These are the activations of a small neural network, seen along a few directions. Each row is one input.
Each table varies a few parts of the input and shows all the possible inputs, shuffled.
A made-up example of a description, with smaller parts first: one of 4 places along a line, together with either a single point or (one of 2 separate values, together with one of 5 places around a ring) or one of 11 places around a ring.
Shared parts are said once, and a part with two or three values counts as separate values.
In the rows, 128 means zero.

Other details of the inputs shift rows strongly along two fixed directions, in all tables alike. That doesn't count.

Rows:
R1: [124  96 155 147 117 118 200 141 149 134 115]
R2: [156 103 124 145 129 116 137 133 137 132 111]
R3: [149 133 113 104 163 116  66 114 131 115 119]
R4: [ 31 172 119 118 101 213 162 116 122 146 151]
R5: [151 154 118 128 151 106  53 113 118 122 130]
R6: [133 112 148 148 116 120 196 173 146 126 111]
R7: [150 123 114 122 131 124  91 121 150 138 132]
R8: [131 120 161 171 118 125 199 149 111 110 109]
R9: [162 111 151 121 131  93 150 118 105 138 132]
R10: [175 140 106  91 142 108  72 113 124 152 132]
R11: [148 128 133 129 104 118 178 134 108 138 127]
R12: [114 120 150 126 127 129 175 151 142 121 115]
R13: [124 125 144 121 135 124 127 132 126 112 140]
R14: [120 107 138 129 121 130 139 126 136 133 112]
R15: [120 113 140 129 128 128 129 117 130 128 145]
R16: [140 115 117 131 124 125 109 131 137 141 118]
R17: [138 131 107 137 125 109 119 122 141 134 138]
R18: [163 160  85 108 161  88  29 114 140 123 144]
R19: [162 133 109 108 178  90  30 103 118 114 135]
R20: [139 147 141 125 119 132 150 113 100 144 135]
R21: [147 150 102 116 138 118  71 125 133 117 143]
R22: [126 122 133 130 115 136 146 159 132 125 108]
R23: [ 17 152 106  91 115 231 136 107 104 137 154]
R24: [ 30 177  87  92 106 231 137 132 106 121 143]
R25: [149  96 138 141 136 109 142 122 136 126 107]
R26: [151 129 113 102 153 113  50  97 149 134 137]
R27: [126 108 162 177 100 124 194 137 119 129 114]
R28: [142 122 140 115 138 117 116 134 142 116 123]
R29: [160 137  98 124 137 103  59 105 139 132 147]
R30: [ 55 182  85  65 126 216  68 124 134 136 151]
R31: [ 27 166  84 100  98 234 139 115 111 136 147]
R32: [152 113 133 141 132 119 149 155 132 118 104]
R33: [127 136 117 133 116 126 127 143 120 116 121]
R34: [129 128 135 121 149 105 115 131 129 121 138]
R35: [135 107 137 149 113 118 177 151 152 141 117]
R36: [144 131 122 110 156 100  54 114 119 116 134]
R37: [142 122 142 102 124 124 154 121 118 144 119]
R38: [129 146 140 140 129 131 129 130 124 117 136]
R39: [139 108 130 159 101 113 163 139 127 126 118]
R40: [135 109 147 130 128 116 146 147 132 117 106]
R41: [152 121 148 162 123 110 140 118 132 128 135]
R42: [126 101 150 148 127 105 168 129 134 131 136]
R43: [141 136 147 156 134 105 154 140 130 120 128]
R44: [120  88 162 157 110 117 189 139 119 127 119]
R45: [133 130 130 155 133 129 128 112 117 129 127]
Each input here is: one of 5 places around a ring, together with either a single point or (one of 2 separate values, together with one of 4 places along a line).
Question: Changing only the place on the ring of 5 turns R12 into R6. The same change can be made to R1. Which row results?
Answer: R35
Question: Changing only the place on the ring of 5 turns R32 into R24. The same change can be made to R7. Which row results?
Answer: R29
Question: Change only the place on the ring of 5 in R16. List by row number the other rows that result.
Answer: R14, R27, R39, R44
Question: List by row number the other rows that have the place on the ring of 5 in common with R41.
Answer: R4, R5, R8, R20, R27, R38, R43, R45

Rows:
R46: [ 86 148 128 128 110 157 168 139 112 123 129]
R47: [ 94 131 122 132 109 177 161 144 137 125 117]
R48: [ 88 146 117 132 116 165 148 144 127 128 126]
R49: [130 113 123 112 136 117  96 120 138 133 128]
R50: [121 137 125 123 122 147 135 146 131 123 111]
R51: [147 128 125 125 148 121  97 136 134 114 116]
R52: [117 132 132 135 137 132 142 141 127 111 119]
R53: [161 123 131 141 153  85 107 124 122 111 128]
R54: [145 132 129 130 132 122 116 116 123 146 132]
R55: [137 128 141 122 141 127 123 114 119 133 130]
R56: [143 126 137 134 138 102 104 130 149 122 136]
R57: [ 55 162 104 105 128 187  95 119 129 126 137]
R58: [160 135 136 130 127 103 114 113 111 132 131]
R59: [170 112 126 117 139  87 109 129 133 131 119]
R60: [133 117 129 113 133 130 123 138 132 118 120]
R61: [151 123 137 135 135 102  91 104 121 132 135]
R62: [170 129 129 138 139  89 104 138 146 128 135]
R63: [123 122 136 143 126 120 126 121 116 121 137]
R64: [155 109 157 164 111  96 191 146 109 118 118]
R65: [141 101 158 177 101 110 215 154 111 122 122]
R66: [138 144 129 120 130 117 118 137 138 125 135]
R67: [169 118 123 151 137  91 107 112 121 122 136]
R68: [140 126 120 120 136 114 117 120 133 145 129]
R69: [ 66 150  99  81 123 189  77 118 134 131 140]
R70: [121 133 130 135 112 144 141 110 115 134 139]
R71: [108 151  99 100 147 155  41 114 139 127 131]
R72: [ 86 134 140 123 118 166 145 115 122 143 134]
R73: [137 110 159 169 110 110 214 167 128 114  99]
R74: [ 89 144 136 114 123 163 151 142 133 120 142]
R75: [140 115 115 122 123 126 119 131 143 126 122]
R76: [157 115 115 116 137 101  98 128 136 139 128]
R77: [136 112 129 109 140 120 123 129 129 127 126]
R78: [120 119 138 116 135 130 152 125 127 132 124]
R79: [154 135 134 124 136 111 115 112 120 139 126]
R80: [136 135 108 137 140 121 101 122 139 121 125]
R81: [145 128 131 133 143 109 110 119 110 115 138]
R82: [119 132 120 131 121 151 134 149 135 128 117]
R83: [139 110 117 121 128 120 126 124 140 134 127]
R84: [128 134 121 142 127 120 131 133 121 127 132]
R85: [ 97 143 130 126 104 166 151 122 107 141 142]
R86: [139 124 112 117 138 117 108 106 139 141 132]
R87: [104 119 134 120 128 136 139 119 134 140 127]
R88: [138 124 132 136 127 131 137 110 128 141 130]
R89: [ 77 163  94  72 120 187  88 125 126 134 134]
R90: [142 126 125 141 145  95  90 117 129 119 132]
R91: [ 92 136 145 123 111 167 168 124 105 128 137]
R92: [148 111 148 158 116 108 179 148 149 121 126]
R93: [ 98 113 157 136  97 147 234 150 124 137 112]
R94: [163 122 118 151 141  89 108 118 131 120 130]
R95: [144 122 116 118 126 122 109 139 137 130 123]
Question: Changing only one part turns R74 into R92. The same change can be made to R60. Which row results?
Answer: R75
Question: What do these inputs look like to the network?
Answer: one of 5 places around a ring, together with either a single point or one of 9 places around a ring
Question: List by row number the other rows that have the place on the ring of 5 in common with R61.
Answer: R49, R56, R57, R63, R69, R71, R72, R87, R90
Question: Change only the place on the ring of 5 in R53. List by row number the other rows that result.
Answer: R46, R84, R90, R94
